A small network was shown many inputs. Here are its activations along a few directions, one row for each input.
Each table varies a few parts of the input and shows all the possible inputs, shuffled.
Descriptions start from the smaller parts, as in this example, which fits no table here: line(4) and (point or line(9) or (values(2) and ring(8))).
Shared parts are said once, and a part with two or three values counts as separate values.

Other details of the inputs vary at random and push rows far along three fixed directions, the same in every table; ignore that.

Rows:
R1: [ 25  28 -38 -15 -19 -12  37  39 -25 -39 -26  49]
R2: [-67  11 -13  28 -20 -13 -78 -16  -3  11 -33  16]
R3: [ 71  22  13 -34   6 -36   7  -9 -10  -7   5  40]
R4: [ 47   3  13 -17 -15 -57 -28   9 -38  10  -3  25]
R5: [ -4  -9  -3  22  -3  54  70  47  29 -46  32 -32]
R6: [-48  -6 -35   6  -8  38  10  49   5 -44   1 -45]
R7: [ 35 -12  30 -21  -1 -25 -14 -51 -25  51  11  22]
R8: [ 56   1  46 -20  -4 -35  11 -10  -2  40   5  -1]
R9: [ 84 -45  41 -23   7 -14  14 -50  29  33  33 -20]
R10: [ 80  -2   3  -8 -19  22  81  26  15 -16  53  15]
R11: [ 68   0  27   3 -32 -32   3  -6 -14  10  12  29]
R12: [ 15   4 -25 -25   3  47  62  29 -12 -18  16  29]
R13: [-61  48 -42  -4 -27  37  -2  52  -2 -42 -46  -9]
R14: [-26 -42  -7  11  26  58  23 -18  35   9  21 -47]
R15: [ 47 -33  23  -6  28  -2  18 -21   0  31  17  14]
R16: [-25  -8 -11  -4  13  42  16  -4  38 -32   9 -49]
R17: [ 63  -8   8 -20  -6 -28  44 -23   2  17  22   9]
R18: [-12   3  20  19 -11 -52 -73 -21 -19  32 -27  46]
R19: [-38   7 -48  11  23  54  28  31  26 -28  16  -7]
R20: [ 27  24  -7 -18 -14 -32 -40   0 -25 -22 -42  43]
R21: [-77  40 -44  19   4  36   4  48   9 -46  -8  22]
R22: [ -7  52 -31  -9 -13 -38   1  30 -40 -40 -44  52]
R23: [  4 -48   9   8   0  16  40 -31  38  15  22 -63]
R24: [-56  -1 -13  25  16  35  14  28  26 -19  12  -6]
R25: [  4 -70  22  23  25  20  -7 -53  50  56  40 -59]
R26: [ 61   1  35   1 -26 -34   0 -32  -1  25  30   8]
R27: [ 48 -12  33 -23  15 -19  19 -20 -27  34  17  33]
R28: [ 11  22 -26 -12  28  24  41  36 -14 -28   2  45]
R29: [ 25  38  10 -24 -28 -36 -24  -5 -21  21 -25  23]
R30: [-77   7 -16  34 -15  -2 -69   1  -2  -2 -39  13]
R31: [ 55  32 -14 -33 -20   9  55  59 -13 -19  -8  41]
R32: [ -3 -41  34  -5  26  27  31 -38  16  36  40 -42]
R33: [ 55 -21  15   1  20 -30  -8 -12  -4  36  13  36]
R34: [ 22  36 -33  -9  17  -7  12  29 -15 -13   5  61]
R35: [ -7  21  11   1 -17 -71 -52 -43 -29  19 -39  13]
R36: [-47  10  -9   4  -3  43  26  47  18 -27 -21 -41]
R37: [-38  21 -10  -1 -11 -24 -45   8 -20 -12 -10 -22]
R38: [-64  15 -12  29  14 -22 -78 -12 -12   7 -38   7]
R39: [ -4  -8 -23 -12   1  36  46  34  18 -27  42 -45]
R40: [  8 -68  32   5  -2   4  -6 -39  34  41  46 -93]
R41: [-56   2   3   7   0   0 -43  -9 -33   4 -40   7]
R42: [ 16  20 -38 -13   9  22  24  36 -23 -27 -16  60]
R43: [-58  -5  24  17   7 -23 -82 -44   7  -2 -41 -46]
R44: [-50 -10   3  15  26  15 -29 -33   8  15  -6 -29]
R45: [-43 -27   3  12  12  23   9  15  21 -14  25 -78]
R46: [-22 -27  53   8   1  -5 -21 -47  34  52   6 -84]
R47: [-56  27  14  34 -26 -23 -62 -22  -8  -7 -23 -24]
R48: [-42  16 -20   5   8   6 -41 -20 -13   2 -25  11]
R49: [ 52  23 -14 -28   6  -1  34  40 -10 -47  -9  46]
R50: [ -5  33  -5   3 -20 -46 -62 -16 -24  20 -19  67]
R51: [-26 -30 -31  20  27  63  38  29  38 -17  21 -26]
R52: [ 70  -5  38   2  -7 -17  43   0   4   6  42   8]
R53: [  1   7 -22  -2  -2   2  45  31  -5 -35 -14   8]
R54: [-33 -39  28  10   0   2 -43 -49 -10  42 -16 -27]
Each input here is: ring(6) and (line(4) or values(5)).
The inputs of R8 and R13 match in every part but the ring(6) part. If R28 is changed in the same way as R8 into R13, which row does it become?
> R14
The inputs of R53 and R1 match in every part but the ring(6) part. If R36 is changed in the same way as R53 into R1, which row does it become?
> R31
Which other rows does R4 become when the ring(6) part takes its other values? List them by row number.
> R6, R37, R39, R40, R45
Which other rows does R27 become when the line(4) part takes its other values? List them by row number.
> R24, R28, R38
Which other rows agree with R44 in the ring(6) part? List them by row number.
> R3, R21, R32, R34, R35, R37, R46, R47
